These are the activations of a small neural network, seen along a few directions. Each row is one input.
Each table varies a few parts of the input and shows all the possible inputs, shuffled.
Descriptions start from the smaller parts, as in this example, which fits no table here: one of 3 separate values, together with either a single point or one of 9 places along a line or (one of 6 places along a line, together with one of 8 places around a ring).
Shared parts are said once, and a part with two or three values counts as separate values.

Table:
x1: [ -23   -5  -51  -40   26 -112    1  -19  -34   56  -64]
x2: [-32  64   9  66  37 -32 -39  19 -95 -68   5]
x3: [ -47  -17    7  -14   23  -50 -101  -19   41   55  -92]
x4: [-13  82 -76  29  41 -75  18 -61 -15 -22 -45]
x5: [-46 -38  41  46  74 -28 -48 -12 -25 -79  68]
x6: [ 39  67 -84  16 -34  39  97 -15  30  21  10]
x7: [ 39 -57  82 -59 -62  68  16  -1  39 -27  18]
x8: [ 15 -31  -4 -31 -49  64 -28  24  81  96 -31]
x9: [-15 -37  90 -45   9 -52 -63 -43   1 -69 -36]
x10: [ 15 -55  36  28  11  93  31  38  19 -41 117]
x11: [ 45 -24 -59 -47 -47  -2  74  24   7 100  -8]
x12: [ 24  50   8  51 -30  86  42  65 -50 -22  58]
Question: Changing only one part turns x3 into x8. The same change can be made to x2. Which row results?
Answer: x12
Question: Describe the family of inputs behind these rows.
Answer: one of 2 separate values, together with one of 6 places around a ring
Question: Which other rows does x7 become when the choice among 2 separate values takes its other values? List them by row number.
Answer: x9

Table:
x13: [ -2  17 -44  35  15 -34 -10 -12 -26  42 -38]
x14: [ -6  20 -55 -22  11 -73  51 -40   5  14 -44]
x15: [ 46 -58  70 -32 -37 106  47  61  35  19  52]
x16: [ -3   6 -61  38  29 -57   8   3 -14  36 -21]
x17: [ 48   1 -37  24 -44  77  84  23  33  10  94]
x18: [-43 -31  79   2  14 -34 -42  -3  -8 -27  18]
x19: [ 41 -53  15 -15 -73 110  20  14  56   6  71]
x20: [ 12  38 -42 -18  -2 -44  -7 -12 -38  34 -25]
x21: [-37 -17  30 -23  38 -13 -48  -5  44  27 -26]
x22: [ 52 -46  50 -12 -58  95  23  20  75  21  76]
x23: [-18 -38  -5 -58 -15 -42 -13 -50  26  10 -71]
x24: [-34  43 -39  11  36  -6 -11 -14  -7  21 -22]
x25: [ 10 -20  27 -53  -1 -53 -46  -4  13  38 -28]
x26: [ 10  26 -58 -18  11 -66  12   3 -26  30  -9]
x27: [ 42 -10 -19   4 -21  89 106  65  -5   8  71]
x28: [ 52  13 -22  23 -57 100  67   9  23  14  78]
x29: [ -2  39  27  42  38 -19 -38 -11 -34 -90  -5]
x30: [-14 -50 -11   1   3 -27 -55  -8   7  33 -46]
x31: [ 35 -65  34 -34 -52 122  43  56  18   4  49]
x32: [ -4  30 -39 -23  -2 -50  33 -55  -7  18 -60]
x33: [ -3 -29  76   3  53 -26 -59 -18   2 -72  11]
x34: [ 43  13  17   5 -49 115  71  67   4   0  35]
x35: [ 46   2  -3   3 -34 111  89  51 -15  13  55]
x36: [ -2  30   6  39  54 -21 -19 -27 -54 -77  15]
x37: [-35  32 -57  13  50 -29   7   0   5  18  -4]
x38: [ 12  49 -23 -17 -18 -40 -26   6 -17  22 -45]
x39: [-35  54 -20  13  21  -3 -30   4  12   9 -43]
x40: [-41  29  11  37  15 -28  -6 -14 -63 -35  24]
x41: [-54 -39  46   3   0 -20 -49  -8 -31 -42  14]
x42: [ -3  21 -11  37  68 -43   2 -14 -41 -82  32]
x43: [ -3 -41  25   1  17 -43 -48  -4  25  45 -42]
x44: [ -8 -29  31 -56   1 -57  -8 -45  45  23 -66]
x45: [-14 -38  41   3  40 -12 -63 -22 -18 -83   6]
x46: [ 51  25  -3  25 -71 104  49  27  43   3  57]
x47: [ -2  28 -25  38   0 -31 -29   6  -7  29 -58]
x48: [-48 -25  -6 -23  23   2 -55 -10  26  15 -32]
x49: [-42  19  -7  38  29 -50  13  -1 -50 -38  40]
x50: [  1 -29  -9 -53 -16 -38 -51  -9  -5  26 -34]
x51: [-43  40  31  40   1 -25 -25   5 -44 -48   3]
x52: [ -5  41 -19 -20 -17 -47  13 -36  12   6 -80]
Question: Describe the family of inputs behind these rows.
Answer: one of 5 places along a line, together with either one of 2 separate values or one of 6 places along a line
Question: Changing only the place on the line of 5 turns x25 into x26. The same change can be made to x15. Which row results?
Answer: x27
Question: Which other rows does x40 become when the place on the line of 6 takes its other values? List them by row number.
Answer: x13, x20, x24, x32, x36
Question: A walk changes only the place on the line of 5. It starts at x17 and steps to x28. List the rest of the walk in order.
Answer: x46, x19, x22

Table:
x53: [-14 -36  29 -15  19 -25 -18  -7  -8  -2 -29]
x54: [-35  17 -16  28  20 -29 -12  20 -23   5 -20]
x55: [  5 -24  33 -12  25 -22 -20  -7   6  -5 -42]
x56: [-16  29 -13  31  26 -25 -15  19 -11   0 -33]
x57: [-35   4 -18  37   7 -36 -19   4 -28  12  -9]
x58: [-36  38 -19  38   8  -1 -19 -13   6  -6 -32]
x59: [ 17   1  26   1 -55  92  34  44  -9 -29  40]
x60: [-13 -16  25  -5   6   3 -25 -39  23 -12 -38]
x61: [  1  50 -30  20  12 -12   3 -41 -10 -21 -15]
x62: [  1  29 -27   9  24 -39  10  -7 -42  -9  -5]
x63: [ 57 -11  37   9 -34  94  12  17 -14 -14  58]
x64: [ -1 -21  11  15  28  62  61  16  20   9  98]
x65: [-10  -8   6 -37   5 -51  12 -17  -9 -29  -5]
x66: [-26  -4   5  -9  22 -19 -54  18  -4  18  -5]
x67: [-25 -16   3  -1   9 -25 -61   3  -9  25   6]
x68: [ 42 -32   0  25 -37  67  10  38  25 -35  66]
x69: [ 19 -45  -5  20   7  70  47  32  25 -25  70]
x70: [ -9  13   2 -26  -6 -24   5 -50  23 -40 -14]
x71: [ -8   8   9  -7  29 -15 -56  18   9  13 -19]
x72: [  1  16 -28  20  11 -46   4 -23 -46  -1   5]
x73: [ 19  21  69   6 -52  77  42  45  -3 -16  48]
x74: [ 20  41 -24  12  31 -36   8  -9 -29 -14 -17]
x75: [ 57   0 -40 -23 -70  11  52   4  81 113 -23]
x76: [-11 -20   4 -28  -8 -56   5 -32 -14 -20   6]
x77: [-13 -48  26  -6   5 -30 -25 -22 -12   6 -18]
x78: [ 10   4  10 -35  12 -48  10 -18   4 -33 -18]
x79: [-26  16   1   1  10  10 -60 -14  26   7 -16]
x80: [ 30  -8 -79 -67 -53  52  68  21  23 103 -41]
Question: Describe the family of inputs behind these rows.
Answer: either one of 2 separate values or one of 6 places along a line or (one of 4 places along a line, together with one of 5 places around a ring)
Question: A walk changes only the place on the line of 4. It starts at x77 and steps to x53. List the rest of the walk in order.
Answer: x55, x60

Table:
x81: [-39 -31   6 -40  53 -78 -23 -63 -30 -19 -11]
x82: [-30  35  24  19  25 -59 -98 -22  18   1 -60]
x83: [  0 -18  13  40 -47  94  60  29  51 -10 105]
x84: [ 19 -22  53 -13 -56 105  54  64 -10   5  54]
x85: [-52  24 -53  14  52 -78 -18  12 -58 -25 -18]
x86: [ 23 -24  18  39 -35 101  53  26  45 -17  91]
x87: [ 60 -23  45  -6 -35  98  44  80  -6  -8  49]
x88: [  62  -13  -76  -38 -120  -18   16   -8   17  121  -18]
x89: [-43  51  -8  52  39 -30 -73 -31 -42  -6 -55]
x90: [-36 -16  25 -23   9 -60 -62 -33  14 -39 -81]
x91: [-46  65 -36  17  19 -57 -25  -9 -48 -55 -43]
x92: [-36  -6   9  15  59 -81 -93  -1   8  28 -33]
x93: [  7  47  20  20  22 -94   4 -48 -30 -53 -35]
x94: [ 65 -15   8   9 -25 114  34  24  18 -25  89]
x95: [  9 -29  57   2 -51 111  61  55 -12  15  51]
x96: [-50   9 -24  48  71 -52 -68 -10 -52  24 -28]
x97: [   2    7    5   14   56 -115   10  -29  -41  -24   -9]
x98: [ 82  -7  19  -8 -26 106  29  45  16 -26  80]
x99: [-32  10  22 -36  19 -57 -27 -82 -21 -48 -39]
x100: [ 41 -30   2  17 -26 109  50  18  32 -34  91]
x101: [ 37  -3 -78 -39 -28  12  65 -11  60  90 -78]
x102: [  2  46 -57 -74 -16  12  66   9  69 116 -50]
x103: [-43 -57   8 -29  42 -82 -58 -13   3 -10 -52]
Question: Describe the family of inputs behind these rows.
Answer: either one of 3 separate values or one of 8 places along a line or (one of 2 separate values, together with one of 6 places around a ring)
Question: What sort of input is x83?
Answer: one of 8 places along a line

Table:
x104: [  2  -5  16   9  -6  35  -5  16 -17 -25  20]
x105: [ 15   0   0 -21 -31  -8  -1  -9  16  28 -22]
x106: [ 14  28  -3  20 -15  14  31  -2  -4 -20  25]
x107: [ -5 -10  16  25   8  23 -19  28 -19  -6  33]
x108: [ -4  23 -19  39  10  18   0  15  -6   0  33]
x109: [ 17   3 -26 -18   3  -7  47  -3   0  16  -4]
x110: [  9  25 -12  -6 -12   0  34   7  -2  18 -12]
x111: [ 22 -22 -15 -34 -17 -15  12 -18  18  25 -12]
x112: [  4  26 -19  26  -5  32  15   2  -5 -18  18]
x113: [ -9 -22  29 -11  -4  32 -20   2  23  -6  -3]
x114: [  6 -41  29 -33  -2   7   7 -10  27 -14  12]
x115: [ -2 -10 -15   5  -7  -6 -29  12  16  48 -17]
x116: [-16 -28  30   9  11  19 -34  16  22  13   7]
x117: [ 11  -3  31   3 -17  18  11  11 -16 -28  27]
x118: [  0  21 -26   0  -3  18  18  13  -2  19 -19]
x119: [ 20   5 -18   9  -2   6  46 -12  -2 -22  32]
x120: [  6  -4 -16 -14 -21  10 -16  -2  16  29 -29]
x121: [ -1 -19  44 -19 -14  15  -6  -3  24  -9   4]
x122: [ -69   16  -20   -2   43 -117  -45  -53  -39  -14  -57]
x123: [ -29   28    5   10   70 -108  -74  -40  -31  -38  -68]
x124: [ -8  16 -26  16  11   4   5  26  -3  36  -5]
x125: [ 18 -26  16 -11  -3  10  24   4 -14 -31  35]
Question: Describe the family of inputs behind these rows.
Answer: either one of 2 separate values or (one of 4 places along a line, together with one of 5 places around a ring)
